[132 128 136 135 185 140 148 128 136 128 132 128 144 175 140 166 144 136] : z641
[132 136 128 136 143 137 237 208 132 132 128 128 148 136 144 148 128 132] : z75
[136 128 159 140 252 136 177 175 144 175 128 136 140 175 152 140 136 136] : z517
[132 136 128 136 143 202 237 153 132 132 128 132 132 144 160 140 128 140] : z667
[132 136 128 140 164 160 131 132 132 128 128 128 132 132 188 152 155 140] : z277
[140 128 140 140 144 148 233 132 140 142 136 132 136 128 132 144 128 128] : z995
[136 132 152 136 152 132 140 128 144 142 132 136 140 128 132 148 136 136] : z48
[128 136 128 144 209 202 172 153 132 202 136 128 148 152 188 166 155 132] : z613
[140 128 148 144 252 140 237 128 131 128 132 136 132 164 148 144 128 128] : z83
count z613: [208] : 0
count z517: [136] : 5

[128 128 128 188] = z223
[ 24 227 140 227] = z767
[156 166 131 144] = z146
[165 226 116 127] = z515
[116 112 118 107] = z488
[141 141 109 109] = z899
[110 207 228 167] = z639
[ 97 174  82 109] = z161
count z899: [142] : 0
count z767: [227] : 2
count z223: [129] : 0
count z223: [188] : 1
count z515: [116] : 1
count z515: [127] : 1
count z515: [165] : 1

[152 179 104 192 156  75 178 100 125 209  18 218 176 125 138 190  58 107
 169 238  23  44 229  18 179  56 226  57  77 114] = z311
[216  43 213  94 197 130  46 113 224 207 208 207 185 184 198  94 182 184
 184  70 161 201 192  20  90 140 215 108  88 117] = z129
[ 53 181 151 197 111  73 107 191  73 183  57 171 174  55 187 170 133  89
 152  23 127  76 134 200  71  57  55 171 137 167] = z637
[178 108 125  89 128  86 195 193  18  26 140  45  26 153 187 216  66  66
  30 158  50 102 179  59  55  35 202  26  38  60] = z315
[216  43 213  94 197 130  46 113 224 207 208 207 185 184 198  94 182 184
 184  70 161 201 192  20  90 140 215 108  88  17] = z826
count z311: [75] : 1
count z315: [26] : 3
count z637: [171] : 2

[ 98 108 111 113 118 131 153 179 201 208 208 167 124  80  50  38  50  81
 122 159] : z999
[ 98 106 111 112 113 116  98 132 149 168 187 201 209 205 201  97 137 105
  74  51] : z859
[ 98 137  98 114 121  98 163 207 207 205 178 137  97  53  39 178 207 125
  98 188] : z133
count z133: [98] : 4
count z859: [98] : 2
count z133: [207] : 3
count z133: [124] : 0

[127 110  94 137 170] -> z450
[144  66 151 160 103] -> z902
[128 150  51 114 155] -> z82
[154 140 125 111 154] -> z739
[149 126  99  72 149] -> z184
[ 73  73 124  73 124] -> z708
[ 80  98  98 142  98] -> z312
[149  92 143 189 105] -> z255
[121 140 138 111 164] -> z512
[165 123 123 186 165] -> z616
count z184: [72] : 1
count z312: [98] : 3
count z616: [165] : 2
count z708: [72] : 0
count z739: [154] : 2
count z708: [124] : 2

[190 185 166 161 154 140 138 157 179 163 114  67  40  30  43 160 157] = z677
[141 136 155 177  29 119  70  42  29  41  88 151 190 185 168 160 156] = z499
[153 137 139 152 178 159  62  62  30  30  48 108 153  62 183 166 178] = z211
[ 83  48  32  35  69 133 184 190 171 161 156 145 137 148 173  31 134] = z345
[171 160 156 145 135 151 178 167 126  76  45 145  38 145 145 187 186] = z330
[169 180 145  92  55  36  33  59 120 177 192 177 163 159 147 136 144] = z247
[ 92  53  34  32  62 123 178 192 176 162 159 148 136 145 172 175 143] = z612
[ 91 158  32  32  63 158 178 192 174 162 158 148 136 145 170 177 140] = z478
count z211: [153] : 2
count z330: [145] : 4
count z499: [29] : 2
count z211: [160] : 0
count z478: [158] : 3
count z677: [160] : 1
count z211: [30] : 2

[138 131 128 156 106 140 141 135 138 141 131 140 116 118 117 110 133 143
 130 137 158 139 131 130  99 116 116 162 125 111 115 118 144 140 136 136
 123 145 147 130  88 118  99 139 114 125 135 142 128 134 169 145 112 178] : z60
[155 133 169 168  92 108 153 149 121 136 133 154 177 210  40  56 147 166
 114 144 144  49  26 120 100 103  82 124 148 138 119  56 130  32  78  94
 143 189  95 166 174  84 104 140 133  78 153  56 114 117 201  84 105 154] : z377
[122 104 150 126 154 118 136 118 133 125 121 132 134 144 130 139 131  94
 127 163 126 118 140 153 118 131 106 115 121 132 123 123 122 136 110 164
 109  98 136 121 124 103  95 133 137 110 115 114 146 103 124 118 105  97] : z342
[107 105 127 139 161 126 141 135 102  55 142 107 128 149 102 143 107 124
 109 104 153 108 140 141 121 125 145 116 146 155  96 150 125 118 109  97
 121 149 121 128 105 131  84 129 134 114 121  94  87 110  94 124 137 117] : z403
[144 104 103 155  99  85 135  97  98  94 149 148 132  89 173 143 168 116
  67 123 109 176 121 115  91 135 162 122 134 153 192 136 103 160 127 103
  87 149 107  86 126 150  84 129 110 107 115  79 157  89  88 139 110 131] : z22
[127 175 144  90  98 178 150 150 158 142 131 118 108 117  98 141  88 165
 191 156 154  71 119 154  97  87 124 118 130 131  58  81 164 143 153 117
 205 121 148 137 127 115 104 130 156 115 161 152  84 186 195 110 106 143] : z12
count z377: [56] : 3
count z342: [118] : 5

[127  95 142 153 142] : z130
[169  77 168  89 107] : z773
[204  66 175  46  80] : z805
[ 60 170  73 172  71] : z546
[135  83 152 102  79] : z262
[ 83 140  99 161 133] : z581
[169 124 163  76 118] : z69
[ 54 156  57 192  99] : z630
[169 120 103 132 139] : z649
[ 29 136  87 219 101] : z560
[82 82 56 56 56] : z532
[134 117 112 149 145] : z421
count z532: [56] : 3
count z421: [117] : 1
count z130: [142] : 2

[114 100 121 114 124 133 112 161 152 133  91  99  80 116 154 146  80 146]  z460
[150 143 197 136 170 218 114 218 106 218 189 178 169 153 161 115 150 218]  z183
[116 100 121 116 116 133 112 133 121 119 121  99  84 116 154 121  83 133]  z785
[146 136 151 131 143 160 160 156 155 141 155 155 155 160 117 118  81 117]  z174
count z174: [155] : 4
count z183: [150] : 2
count z785: [133] : 3
count z183: [218] : 4
count z174: [160] : 3
count z785: [116] : 4
count z460: [80] : 2

[224 224 220 164  77 163 145 130  96 127  65  77 164  86  75 164  67 164
 115]  z78
[165 224 220 201  77 163 145 130  96  76 203  49 113 232 105 120 117 166
 207]  z950
[228 127 220 116  77 163 145 116 116 116 133 129  50 116 228  58 205 116
  50]  z812
count z78: [164] : 4
count z812: [50] : 2
count z812: [116] : 6
count z950: [113] : 1
count z812: [133] : 1
count z812: [77] : 1

[149 149 149 149 149 149]  z497
[113  77 157 137  81 127]  z831
[ 76 128  50  46  46  76]  z779
count z779: [76] : 2
count z497: [149] : 6
count z779: [128] : 1

[173 172  40 121 148 220  59 154 102 163  94 105 189  80 181 108 152 222
  92 102  62 121 126  68 154 179 207 155 196 197 169 156  93 147 168 194
 160 104 101  99 122 163  85 193 136]  z623
[173 172  40 121 148 220  59 154 102 163  94 105 189  80 181 108 152 222
  92 102  62 121 126  68 154 179 153 155 196 197 169 156  93 147 168 194
 160 104 101  99 122 163  85 193 136]  z691
[173 163  40 121 148 220  59 154 102 163  94 105 189  80 181 108 106 222
  92 102 222 121 126 163 154 179 153 155 196 197 169 156  93 147 168 194
 160 108 106  82 156 186  60 141 106]  z780
[173 172  40 121 134 220  59 154 102 163  94 105 189  80 181 118 152 222
 151  83  62 121 126  68 154 179 153 155 196 197 169 156  93 147 168 194
 160 104 101  99 122 105  85 193 136]  z912
count z623: [63] : 0
count z780: [106] : 3
count z780: [163] : 3

[126  72 133  69 176  80 115 144  68]  z881
[117  62 137  63 165  80 105 141  64]  z516
[ 79 102  74  66 102 125 102 125 102]  z177
[133 135 128 116 150 109 128 162 147]  z336
[133 133 125 112 152 107 124 162 145]  z668
[123  62 130  60 160  76  99 124  36]  z910
[125 162  81 111  89 136  94  90  81]  z806
[ 63 133 137  81 129 139 140 161 131]  z876
[ 90 100  90  64 141 115 125  90  90]  z821
[101 147  86 138  55 142  90  63  73]  z539
count z177: [102] : 4
count z821: [90] : 4
count z516: [165] : 1
count z881: [80] : 1

[108 135 149 130 139 128 111  85 147  81 136 139 145 134 101 121 119 149] = z640
[136 124 145 144 108 135 126  65 122 114 125 119 136 139  96 138 107 144] = z305
[129  77 195  65 102 102 129  46 150 129  55  71 102 102  77 102 187 102] = z484
[121 138 146 129 102 123 128 111 152  85 130 111 133 143  77 106 119 103] = z993
[137 131 127 148  94 146 134  79 119 123 136 109 140 129 103 135 123 149] = z127
[152 114 134 150  78 140 130 103 133 109 135 111 134 132 121 116 117 147] = z170
[208  65 106 168  92 117  33 160 103 156 134 109 151 170 170 136 129 137] = z122
[121 138 146 129 102 123 128 111 152  85 130 111 133 143  77 106 119 102] = z543
[136 121 135 123 108 110 142 129 138 108 149  96 139 135 107 111 134 136] = z622
[121 138 146 129 130 123 128 111 152  85 130 111 133 143  77 106 106 151] = z959
[147 134 134 134 141 165  78 135  70  70  81  58 131 131 104 104 137 134] = z749
count z749: [134] : 4
count z305: [145] : 1
count z484: [102] : 6
count z484: [129] : 3

[128 129 129 129 127 127 129 127 126] : z96
[121 123 131 131 121 137 127 121 126] : z926
[129 125 130 130 124 133 128 128 127] : z687
[125 139 144 125 111 107 139 107  95] : z608
[128 131 129 119 131 131 131 124 134] : z37
[142 229  84 141 133 152 129 125  94] : z617
[130 126 127 126 128 129 127 129 129] : z38
[129 125 130 121 124 133 121 124 121] : z764
[105 148 114 139 142 130 103 132 126] : z487
count z37: [131] : 4
count z926: [121] : 3
count z764: [124] : 2
count z608: [125] : 2

[149 104 104 151 154  59 139  97 118  75  96  56] = z989
[187 146  92 113 148 142 109 184 175 115 167 106] = z476
[149 127  90 139 166  49 139 116 122 131 101  56] = z365
[ 84 146 102 173 172 132 230  88  74 122 183  56] = z77
[ 57 146 102  56  56 132 230  88  74  56 183  56] = z987
count z987: [74] : 1
count z987: [56] : 4

[132 191 140 111 172  96  97 101 111] : z802
[131 134 143 117  97 110 115 126 123] : z21
[140 164 129 106  78  76 100 112 127] : z960
[157 157 141 157  72  49 141 157 119] : z783
[168 173 148 165 165 165 152 173 185] : z868
[102 182  39 141 156 215 142 133 126] : z87
[167 165 150 192 159 186 157 176 188] : z125
[128 167 148 167 158  17  93 126 110] : z586
count z868: [173] : 2
count z783: [156] : 0

[114 144 204  31 101 155 151]  z67
[112 156 212 154 143 113 161]  z874
[114  30 114 114  30  30 114]  z584
[155 114 202 155 101 155 175]  z254
count z584: [114] : 4
count z254: [155] : 3
count z874: [113] : 1
count z67: [31] : 1
count z584: [113] : 0

[137  79 121 170 159 178 141 136 145  79 169 162 132  64  85 162  95 115
  99 122 121 134 159 149 174 125  97  84 169  80 113  61 142 133 101 117
  96  96 184 162 121 171  96 118 117 154 121]  z979
[160 127 129 118 130 111 101 136 139 165 123  88 103 203 195  94 103 126
 228 115 139 116 119 116 121 115 148 151 135 148  67 183 142 139 173 131
 137 140 108  74 166 140 178 138 117 148 148]  z720
[131 103 105  75 120  62 117 142 145 127 138 106 137 142 164 171 141 137
 173 122 130  98  53 116  79  96  97 143  89 155 136 149 132 120 183  83
 167 114 130 150 151 102 151 131 213 101 194]  z652
[102 212 121 144 130 145 141 142  98 146 108 134 132 157  85 123 126  82
 118 157 175 116 159  95  89 201 133 136 123 128 181 138 110 113 111 166
 147 140  75  74  99 146 178 165  76 154 121]  z565
[160 127 121 109 130 111  93 147 155 165 123  88 113 188 211 103 103 115
 209 122 130 107 106 127 142 115 155 151 123 169  67 172 183 133 183 117
 126 140  97  87 166 134 165 145 117 148 167]  z579
[119 127 185 144 159 211 182  88  98  98 118 153 117  80  69  94 172  93
 118 143 148 178 172 138 164 142 105 143  89 142 158 105 142 133 122 138
  76  88 130 137 114 152 137  98  90 115  93]  z921
[131  67 145  92  80  62 109 147 139 146 138 106 137 142 132 162 164 159
 118  95  76  89  66 144  89 115 112  99  89 155 136 149 121 146 132 124
 177 149 130 150 159 121  96  98 199 141 176]  z527
[108  91 129 118  70  62 133 120 134 146 108  97 132  95 148 152 141 214
  81  74  85 107  80 133 110  87 141  99 112 142 136 116 126  93 111 152
 126 166 162 150 159 134  54 111 186 121 139]  z329
[148 151 137 118 149 111 109 136 134 165 123  88  93 203 180  84 103 137
 228 122 157 125 146 100  89 106 141 158 135 114  79 172 110 152 163 138
 147 149 119  62 151 127 192 138 131 128 102]  z718
[131 115 185 153 179 211 149 142 139  79 128 162 132  80  54  94 141 115
 118 136 139 169 159 149 174 153  90 136 123 142 147  83 132 139 111 138
  76  79 173 150 129 152 109 105 103 128 102]  z160
[119  91 129 153 100  95 101 104 124 117 124 143 152 111 132 142 126 181
  45 102 103 160  80 133 153 115 133 113 215 135 113 127 163 153  91 104
 116 149 184 175 121 102  82 118 158  88 130]  z368
count z368: [153] : 3
count z579: [123] : 2
count z979: [115] : 1
count z921: [142] : 3

[ 63 114 112 115 121 114 107 125 102  72  88 130  92 109  90  75  71 111
 101  87 113 137 149 104  76  41  91] -> z308
[122  98  97  79 136 136 163 186 220 211 209 241 188 163 139 142 137 140
 165 176 210 179 140 132 171 199 175] -> z686
[139 127 152 102  61 109 109 141 138 109 106 103 133 141 139  61 117 136
 139  61 109 107 100  54 139  74 141] -> z825
[ 63 114 112 115 121 114 107 125 102  72  88 130  92 109  90  75  71 111
 101  87 103 137 149 104  76  41  91] -> z219
[208 135 141 120 204 161 178 183 142 180 120 162 118  95 143 157 146 120
 112 120 162 129 114  81  60  96 103] -> z132
count z825: [139] : 4
count z825: [62] : 0
count z132: [162] : 2

[195  50  49  88 100 135] -> z71
[ 73  89  51  69 117 124] -> z665
[135  90  19  75  98 126] -> z55
[ 42  97  97 124  97 124] -> z301
[204  82  37 204  95 133] -> z353
[ 42  97  58  52 120 121] -> z272
[186 146 210 195 136 134] -> z318
[ 34 163 134 117 156 121] -> z424
count z55: [134] : 0
count z272: [42] : 1
count z301: [97] : 3
count z353: [204] : 2

[ 98 228  75  88] : z471
[228  74  74 228] : z572
[154 222 222 227] : z922
[ 92  92  87 111] : z400
[166 176 208 198] : z260
[196 196 142 196] : z772
[222 169  91 197] : z417
[111 194 173 150] : z302
count z922: [222] : 2
count z772: [197] : 0
count z922: [227] : 1
count z260: [167] : 0
count z572: [74] : 2

[ 94  95 131 141 139 143  86 119 140 184 128  87 104 174  89 123 165 119
  57 123 112  89 159 162  90 100  97 125 134  88 179  84 114 202 127 143
 144  85 135  16  40 129 207 115  54 100 161  76 129 163] -> z844
[116 108 131 136 128 113 131 132 139 128 130 144 133 119 160 127 121 125
 118 128 128  92 126 162 144 112 137 112 124 127 132 122 125 152 127 150
 109 151 116 132 114 149 112 141 130 128 128 137 130 107] -> z741
[139 151 152 104 128 141 119 129 128 119 132 118 123 122 126 128 119 128
 151 128 128 158 140 103 137 147 141 117 139 127 117 119 127 106 127 128
 101 134 121 119 114 151 103 124 126 138 130 137 126 101] -> z626
[116 108 131 136 128 113 131 132 139 128 130 144 133 119 160 127 121 125
 118 128 128  92 128 162 144 112 137 112 124 127 132 122 125 152 118 122
 148 134 124 139 127 117 124 153 124 117 130 122 128 138] -> z34
[139 151 152 104 128 141 119 129 128 109 132 118 123 122 126 131 125 128
 151 128 128 158 140 103 137 147 141 146 139 127 117 119 123 106 127 143
 101 134 121 119 114 151 103 124 126 138 130 137 126 101] -> z444
[139 151 152 104 128 141 119 129 128 109 132 118 123 122 126 161 125 128
 151 128 128 158 140 103 137 147 141 117 139 127 117 119 135 106 127 143
 101 134 121 119 114 151 103 124 126 138 130 168 128 169] -> z207
count z34: [124] : 4
count z626: [128] : 7

[191 154  97 126 188  94] : z849
[184 192  84 139 192  79] : z5
[137  90  90 137 137  61] : z604
[ 81 164 125  76 217  82] : z928
[102 235 202 186  72 182] : z538
[198 122 164  45  85 216] : z76
[ 81 164 125  89 109 151] : z2
[140 176 111 145  95 140] : z740
[ 30  82 160  30  30  30] : z402
[123 111  77 113 117 108] : z520
count z402: [30] : 4
count z604: [137] : 3
count z604: [90] : 2
count z849: [126] : 1

[134  78 169 137 135 135 135 169 142 126 169 163 125  71 143  83  61 169
 177 194 105  88 135 158 242 135 164 123 109 135 142 125 131] = z901
[157 159 175 185 126 116 135 103  68 119 138 149 104 182 143 125  61 146
 144  95  49  88 135 112  25 135 111 150  95  16 125 125 131] = z638
[148 141 151 169  88 116 135 116  68 119 138 149 108 152 143 115  61 146
 148 118  71  88 135 119  89 135 120 143  98  81 142 125 131] = z214
[152 141 151 169 118 116 135 116  68 119 128 149 141 152 143  71  61 146
 117 118 118  88 135 119  89 135  89 143  98  81 142 125 131] = z151
count z901: [135] : 6
count z214: [141] : 1
count z151: [88] : 1
count z638: [125] : 3
count z901: [169] : 4
count z151: [118] : 3

[125  94  96 128 131 131 117 117 128 128 163 118 118 128] -> z694
[132 104 132 131 111 130 111 163 121 174 165 162 134 138] -> z621
[143 143 100 130 134 142 134 138 142 134  84 134 143 138] -> z977
[110 144 119 128  65 110 129  56 180  26 120  50 112 119] -> z107
[140 135 147 141 149 139 159 153 117 162 168 155 142 140] -> z324
[144 157 148 164 109 143 115 112 135 101 138 109 144 145] -> z332
[121  82 119 106 158 120 104 163 120 178 136 174 114  94] -> z972
[112 161 143 121 116 116 113  93 171 105  93 136 115 118] -> z672
[113 151 113 119 133 147 117 140 104 142 128 135 135 113] -> z195
[127 108  87 120  94 132 136  89 131  73  80  84 125 132] -> z171
count z672: [93] : 2
count z694: [128] : 4
count z694: [131] : 2
count z621: [162] : 1
count z977: [134] : 4
count z972: [178] : 1
count z195: [135] : 2

